Here are a small network's activations along a few directions, averaged over the inputs that share one value of a field.
Related values have similar rows: they may be neighbours, one step apart, or belong to one group.
In the rows, zero is written as 500.
Random noise pushes rows far along 2 fixed directions. That doesn't count. These rows show it; they differ only by the noise:
532 714 586 396 467 538 637 506 262 463 441 623 679 325 383 456 471
569 587 267 376 511 662 579 541 480 639 428 455 520 529 473 488 699
392 481 602 641 328 435 429 585 583 450 583 425 535 543 367 495 514
475 571 513 507 412 520 524 552 470 501 505 486 571 480 398 483 549


Roz, 10 values:
l4: 482 464 537 468 616 513 489 334 398 513 297 586 388 506 519 463 461
l6: 542 458 118 423 526 719 505 594 707 671 476 355 367 658 557 532 820
l1: 422 362 579 527 498 359 374 391 580 487 515 531 411 490 551 562 371
l7: 697 472 473 373 562 483 647 447 360 595 528 519 418 341 485 549 458
l9: 597 465 623 435 553 347 481 457 370 483 596 536 523 282 428 598 280
l10: 559 451 405 502 579 407 360 624 622 491 592 299 560 656 624 477 469
l5: 432 515 756 654 492 277 532 586 344 263 524 522 567 418 518 485 206
l2: 557 485 321 351 577 729 509 427 685 597 443 533 484 586 669 503 670
l8: 338 376 454 685 506 576 432 380 670 483 518 501 423 752 585 487 633
l3: 513 655 552 506 484 576 586 553 420 486 462 638 536 435 511 421 521
A value of Roz combines one of 5 hidden first parts with one of 2 second parts; all combinations occur once.
Q: l7 and l6 share the first part; l7 and l1 share the second. Which value has the first part of l1 and the second part of l6?
A: l2
Q: l3 and l5 share the first part; l3 and l8 share the second. Which value has the first part of l8 and the second part of l5?
A: l4

Rufo, 10 values:
z7: 673 483 208 422 631 529 490 710 548 600 451 237 369 531 526 580 573
z6: 682 478 466 446 500 389 520 529 379 637 620 464 478 343 396 542 380
z8: 559 499 412 512 601 680 557 477 547 532 450 507 493 715 685 405 626
z5: 462 618 361 423 399 648 543 596 528 566 548 503 624 486 340 570 717
z1: 368 474 560 676 287 562 551 508 576 521 580 541 471 579 392 484 646
z9: 456 409 850 535 507 364 473 261 460 319 544 696 543 377 462 492 216
z2: 375 628 562 615 456 515 582 536 356 420 363 548 521 537 475 424 538
z3: 590 423 414 316 621 456 483 359 423 650 321 483 323 400 571 512 491
z4: 281 211 265 643 530 479 211 433 936 539 523 290 356 931 705 508 679
z10: 489 383 426 591 417 479 321 713 856 474 704 303 456 600 571 564 519
Rufo is arranged as a line.
Q: A walk along Rufo starts at z5 and steps to its neighbour z1. Put z6, z2, z3, z10 in the order it reaches them.
A: z2, z3, z6, z10
Q: How many steps from neighbour to neighbour lead from z7 to z9, at the fewest?
A: 3
